These are the activations of a small neural network, seen along a few directions. Each row is one input.
In each table, some parts of the input vary, and every possible input appears once, in random order.
A made-up example of a description, with smaller parts first: line(6) and (point or line(9) or (values(3) and ring(5))).
Shared parts are said once, and a part with two or three values counts as separate values.

Other details of the inputs vary at random and push rows far along two fixed directions, the same in every table; ignore that.

Table:
x1: [-43 -10 -29 -68 -51 -58  -8  -5   6 -11 -14   1]
x2: [-14   2 -22 -65 -40 -35  -3 -12  23  -4 -16  28]
x3: [ -5  17 -17  17  -3  33 -26  36   5   1 -64  -9]
x4: [ 33  -3 -14   0   8   2 -11  48  25   3 -51 -15]
x5: [ 30  13  -2  -4  11  -4  -9  49  26  14 -49 -12]
x6: [  5   8  27  71  31  55 -11  -2 -14 -11  14 -16]
x7: [ 30   0   0  11  14  -6 -13  42  18 -10 -55 -15]
x8: [-25   2 -29 -61 -60 -56  -9  -6   2 -10 -12  20]
x9: [ 13   2  21  56  34  67   4   2 -18   2  16 -13]
x10: [ 31   7 -23   8   8   2  -7  45  25  -2 -52 -11]
x11: [ 36 -13  34  55  46  25   3   1 -10   2  20 -20]
x12: [ 27  22   4   8  13 -13 -10  44  19  -4 -52 -11]
x13: [-12   3  18   0 -11  31  23 -56  -9  -3  43  30]
x14: [  8  15  -3  20  -4  25 -12  39  -1 -20 -56 -14]
x15: [-34 -20  14  -8   8 -15   8 -46 -19   3  60  -4]
x16: [ -8  -5  16   1  -7  36  25 -52 -16  -9  43  24]
x17: [ 17  25 -28  -1   4 -10  -8  56  16  10 -43 -12]
x18: [ -1 -26  15   2  -9  -5   7 -57 -15  -8  52  16]
x19: [-15 -11  -1 -15 -12  -6   8 -45 -17  18  68  17]
x20: [ -4  -6   6  25  -3   7  12  51   3  -8 -63  12]
x21: [-11 -10 -18 -45 -34 -34  -7 -16  15 -26 -22  22]
x22: [ 34  18   0  10  -1 -16 -11  46  14   3 -50 -16]
x23: [ -5 -16  29 -11 -10 -14   9 -52 -15   3  58  15]
x24: [ 40   4  27  49  41  29   6   5  -5  29  29 -17]
x25: [-11 -12 -30 -54 -33 -25  -5 -13  23 -15 -19  25]
x26: [-27  -2 -22 -66 -55 -55  -9  -3   4 -10 -11  18]
x27: [ 39 -11  17  54  44  37   4   0  -3  16  25 -16]
x28: [-36  -9  16  17 -12  27 -10 -58 -31  -9  33  14]
x29: [ 13  25 -10   5  13 -17 -12  51  11  -4 -47 -14]
x30: [ 20  12  17  47  59  29   6  10  -8  22  32 -15]
x31: [ -6  -7  10 -13  -9  -3  14 -53  -7  10  61  23]
x32: [-18 -14   8 -19   2  -3   9 -43 -13  16  65  16]
x33: [-19  -2   8  -4  -8 -17  10 -46 -24  -2  63  17]
x34: [-13   7  -8 -35 -45  -6   9 -16   1 -31 -27  25]
x35: [ 33  12  -4  -5   5  -6  -9  51  24  16 -47 -15]
x36: [ 19  15 -18  -8   4 -10 -11  59  16  16 -42 -18]
x37: [ -3 -31  12  -9   6   8   9 -53  -4   3  55  18]
x38: [  3 -16  33  67  39  51  28  16 -15  15   8  10]
x39: [-32 -17   5  -4  -7 -18   7 -47 -24   4  62  -3]
x40: [ 30  24  -2  12   4 -16  -7  46  15  -3 -50 -13]
x41: [-41  -9 -50 -75 -57 -48  -8  -4  14   2 -12   8]
x42: [-33 -22   2 -18  10  -4  10 -44 -11  16  64  -1]
x43: [-45   1 -40 -61 -51 -58  -5  -7   6 -18 -15   7]
x44: [ 16  17  -4   2  11 -19 -13  54   9   1 -46 -18]
x45: [ -3  15 -30  -9  18 -10 -10  51  23   8 -48 -26]
x46: [ 19   5  24  52  36  62  15   1 -22   5  12 -10]
x47: [ 34   3  44  50  49  18   4   3  -8  13  22 -17]
x48: [-10  -9 -25 -45 -46 -39  -5 -16  12 -26 -21  22]
x49: [-33 -12 -10 -12   2  -6  12 -45 -13  11  66   2]
x50: [ 10  -5  15  44  56  26   6  14 -10  30  35 -40]
x51: [-45  -1 -32 -60 -37 -52  -7  -8   9 -17 -17   6]
x52: [ 21  31   6  22   1  18   1  34  11 -15 -60  -3]
x53: [  7   6  19  65  34  67  -8   0  -7   2  18 -15]
x54: [-14  -9  22   9  -7  27  17 -49 -33 -16  36  16]
Description of these inputs: values(2) and (point or line(6) or (line(4) and ring(5))).
Q: The inputs of x5 and x47 match in every part but the values(2) part. If x19 is changed in the same way as x5 into x47, which row does it become?
A: x8
Q: The inputs of x51 and x45 match in every part but the values(2) part. If x44 is changed in the same way as x51 into x45, which row does it become?
A: x32
Q: Which other rows does x52 become when the values(2) part takes its other values? List them by row number.
A: x13
Q: Which other rows does x25 become when the line(4) part takes its other values? List them by row number.
A: x2, x30, x45
Q: Which other rows does x21 become when the ring(5) part takes its other values? List them by row number.
A: x7, x11, x18, x48

Table:
x55: [-12 -16  19  17  34  11  24 -26 -20  19  67 -20]
x56: [ 60  10 -13  37  50  20   7  62  27  10 -41 -24]
x57: [-25 -20  17  23  39  35  18 -38 -12  15  50   0]
x58: [-10 -16  -4  25  38  26  20 -31 -13  13  67  -8]
x59: [-59  -1 -16 -52 -70 -26  -1 -59 -28 -35  12  37]
x60: [-12   4  24  18  32  10  19 -29 -21  16  68 -18]
x61: [-35 -30  -7 -65 -78 -35  29 -57   2 -34   7  58]
x62: [-19   0  26  31  36 -12  14 -24 -20  17  71  -9]
x63: [ 18 -15  36  32  27 -14   2 -37 -20  19  64  -1]
x64: [ 14  29 -10  45  19  58   2  80  -6  55 -38 -14]
x65: [-14 -27  23  32  32  -5   3 -20 -22  20  72 -15]
x66: [ 23  32   5  34  35  11 -12  56  -2  12 -22 -53]
x67: [-15 -16 -10 -74 -56 -47  -4 -57   0  -4  27  23]
x68: [  7  -7 -30 -53 -56 -24 -24  52  37 -27 -94  18]
x69: [ 63   2 -13  39  43  24 -13  60  22  11 -42 -28]
x70: [-35 -29  -9 -75 -64 -28  18 -51  10 -27  17  57]
x71: [ 18  18   3  59  34  37 -24  56  -2  -2 -53 -37]
x72: [ 25  19   2  38  32  10 -15  54   5  17 -28 -58]
x73: [ 55   8  10  26  47   4   9  63  14  18 -42 -33]
x74: [  7   9 -32 -55 -49 -25 -28  29  46 -13 -91   7]
x75: [ -8 -22  20  19  27  16   7 -27 -23  19  68 -24]
x76: [-15  -1  -5 -76 -52 -46  -1 -52  -8  -8  33  26]
x77: [  8 -11 -33 -60 -40 -74 -22  50  29  -2 -71  10]
x78: [ 20  28 -53 -58 -45 -37 -23  38  35 -18 -72   7]
x79: [-18 -21  23  31  38 -10  20 -19 -17  19  71 -11]
x80: [ 17   0  38  25  30 -14   3 -33 -26  15  67   3]
x81: [-24   2  27  43  20  29  25 -40 -38  -9  42   8]
x82: [  7 -23  32  18  34  32  24 -43   1  12  49  15]
x83: [ 11 -30  33  21  27  37   4 -45  -2  12  49  11]
x84: [  6  24 -41 -55 -73  -2   0  68  31  29 -78  35]
x85: [-20  -4  -6 -80 -46 -50  14 -52   1  -4  31  34]
x86: [-24 -20  23  40  22  30  30 -36 -37  -6  40   5]
x87: [ 13  -3  39  25  39 -18  18 -31 -18  19  64   9]
x88: [-53  -3 -14 -58 -49 -62  -7 -37  -8  -7  42  16]
x89: [  7  26 -30 -60 -45 -25 -26  35  39 -18 -88  12]
x90: [  5  -4 -33 -61 -34 -79  -5  53  33  -2 -74  14]
x91: [-30   2 -45 -51 -38 -23  -8  53  20 -22 -88   8]
x92: [  7   0  37  19  32  32  19 -47  -1  10  50  17]
x93: [ 54  36  23  65  21  30  -4  56   0 -17 -64 -21]
x94: [ 59  33  -9  38  47  19   1  59  25   9 -42 -22]
x95: [ 14   1  -2  43  46  40 -19  56  12  15 -49 -37]
x96: [ 52  18  17  57  26  34 -19  57  17  -7 -60 -25]
x97: [-34  -5  -2 -59 -75 -33  24 -61  -2 -35  10  58]
x98: [ 47  32  21  49  39  33   2  64  17  -6 -56 -13]
x99: [-14  -2 -67 -53 -38 -28 -25  45  30  -8 -65  -8]
x100: [ -6   8   0  28  27  26   1 -38 -21   6  70 -12]
x101: [ 13 -31  40  42   5  31  16 -42 -22 -11  42  16]
x102: [ 15  31   2  43  42  36 -20  49   6   7 -44 -36]
x103: [-21 -28  21  33  24  40  -1 -31 -31   0  50   2]
x104: [ 14 -12  41  49  -2  28  12 -53 -22 -13  41  11]
x105: [-52 -16 -17 -54 -52 -62 -10 -42  -1  -4  39  13]
x106: [-25   3  24  31  29  34  14 -34 -30  -3  51   8]
x107: [-46 -13 -46 -62 -58 -31 -10 -57   4 -11  34  17]
x108: [-26  11 -44 -49 -44 -21 -32  32  32 -10 -84  -7]
x109: [ 24  32 -20  43  49  23  -3  57  13  10 -30 -36]
x110: [-61  -1 -19 -63 -63 -20 -10 -52 -19 -30  21  36]
x111: [ 20  19   7  73  27  33 -14  51 -11  -7 -63 -38]
x112: [-66  -5 -22 -69 -43 -21   4 -55   4  -9  18  36]
x113: [ 24 -26  31  14  28  11  10 -35 -18  18  62  -5]
x114: [ 13   4  41  30  12  34   5 -42 -21 -12  54  15]
x115: [ 64  20 -12  45  36  21 -17  51  24   9 -45 -34]
x116: [-25  -5 -40 -35 -53 -23 -19  46   7 -27 -96   4]
Q: Describe the family of inputs behind these rows.
A: values(2) and (point or (ring(5) and line(6)))
Q: The inputs of x61 and x86 match in every part but the values(2) part. If x101 is changed in the same way as x61 into x86, which row does it become?
A: x116
Q: The inputs of x111 and x104 match in every part but the values(2) part. If x64 is changed in the same way as x111 into x104, which row does it become?
A: x84
Q: Which other rows does x72 become when the values(2) part takes its other values? List them by row number.
A: x67
Q: Start at x58 and move only the ring(5) part, one step at a time. The first step leads to x109. Which rows follow, in order?
A: x100, x107, x99
Q: Which other rows does x96 become when the values(2) part takes its other values? List them by row number.
A: x71
Q: Which other rows does x93 become when the line(6) part takes its other values? List them by row number.
A: x76, x78, x80, x89, x114

Table:
x117: [-58  16 -63 -60 -27 -17 -15 -33   1  26  42  -7]
x118: [ 11 -11 -41 -52 -27 -53 -11  44  37 -11 -69   3]
x119: [-18  -8  15  34  34  -3  -6 -16 -17  -3  35 -25]
x120: [-13 -27   6  34  31  15   7 -12 -12  -1  32 -12]
x121: [ 35  -3  25  28   8  23  -5 -33  -5  -4  29  -4]
x122: [-21   5  22  32  31   1   9 -13 -21  -1  33 -18]
x123: [ -4  11  19  36  15  40   8 -29 -21 -21  18   3]
x124: [-48 -15 -11 -37 -36 -40 -13 -33 -11  -9  21  -2]
x125: [ 24 -27  18  21  25   3   8 -13  -7  18  40  -9]
x126: [ 20  -9  26  19  30 -13  -5 -16 -13  14  43 -22]
x127: [ 18   1  31  21  23 -12  -1  -9 -17  19  43  -8]
x128: [ 55  18  -1  29  21  12 -19  41  26 -17 -59 -20]
x129: [ 24  25 -27 -43 -61 -27 -25  37  29 -17 -82  18]
x130: [ 20 -14  20  20  34   2  26 -12  -5  11  36   5]
x131: [  9  17  -9  25  30  36   1  63  16  -1 -72 -16]
x132: [ 10  17  -6  34  19  11   9  74   3   6 -58 -20]
x133: [-11 -27 -12 -58 -43 -16  -1 -37  18   1  11  27]
x134: [-50  -6 -16 -53 -48   0  15 -28  -4  -8  -1  41]
x135: [ 43  17  -1  16  31  17   5  61  34   7 -65 -10]
x136: [ -3  19  24  39   6  41  11 -23 -28 -14  18   8]
x137: [ 31  18  32  31   8  23  14 -28 -10  -5  26  15]
x138: [-50  -3  -6 -35 -44 -38  -9 -24 -15  -4  21  11]
x139: [-12 -15  -8 -55 -49 -14   3 -29  13   9  11  43]
x140: [-32  -9 -17 -38 -58  -3 -15 -46 -11 -29   2  18]
x141: [ -9 -22  -9 -49 -44 -37   7 -21   1   9  21  34]
x142: [ 10  -3 -41 -59 -33 -31 -16  42  52 -13 -85  10]
x143: [ -9 -27   9  33  19  19   5 -10 -19  11  33 -16]
x144: [-20  13  26  35  22   2  12  -8 -26   5  34 -14]
x145: [ 17 -10  23  20  41 -17  -3 -18  -8   5  41 -17]
x146: [ 21  -7  24  23  23   3  29  -7 -10  17  38  10]
x147: [-14 -21   8  27  31  42   3 -20  -6  -1  23  -3]
x148: [-16  -3  -1 -52 -22 -55   6 -32   0  -9  23  17]
x149: [ -2  -3  12  37  18  37  -7 -31 -17 -23  21  -6]
x150: [-34   3 -12 -36 -64  -1 -11 -38 -16 -23   3  34]
x151: [ 44  24   2  19  21  18   7  67  28  15 -65  -5]
x152: [-14 -13  12  32  29  18  23  -9 -17   3  30  -3]
x153: [-47 -16 -17 -51 -54   3  -2 -27  -5   0   3  38]
x154: [ 15  10  33  20  28 -13  14 -11 -16  12  41  -5]
x155: [ 37  47 -42   0  44   8 -22  72  30  37 -14 -55]
x156: [-23   1 -42 -43 -54 -33 -14  59  16  -3 -76   6]
x157: [ 15   3 -12  27  20  37 -17  62  14   7 -67 -30]
x158: [ 53  33   5  29  18  14  -4  44  22 -14 -62 -12]
Q: Describe the family of inputs behind these rows.
A: values(2) and (point or (line(4) and ring(5)))
Q: The inputs of x121 and x140 match in every part but the values(2) part. If x130 is changed in the same way as x121 into x140, which row does it become?
A: x152
Q: The inputs of x118 and x120 match in every part but the values(2) part. If x154 is changed in the same way as x118 into x120, which row does it become?
A: x144
Q: Which other rows does x128 become when the values(2) part takes its other values? List them by row number.
A: x149
Q: Which other rows does x134 become when the values(2) part takes its other values? List them by row number.
A: x151
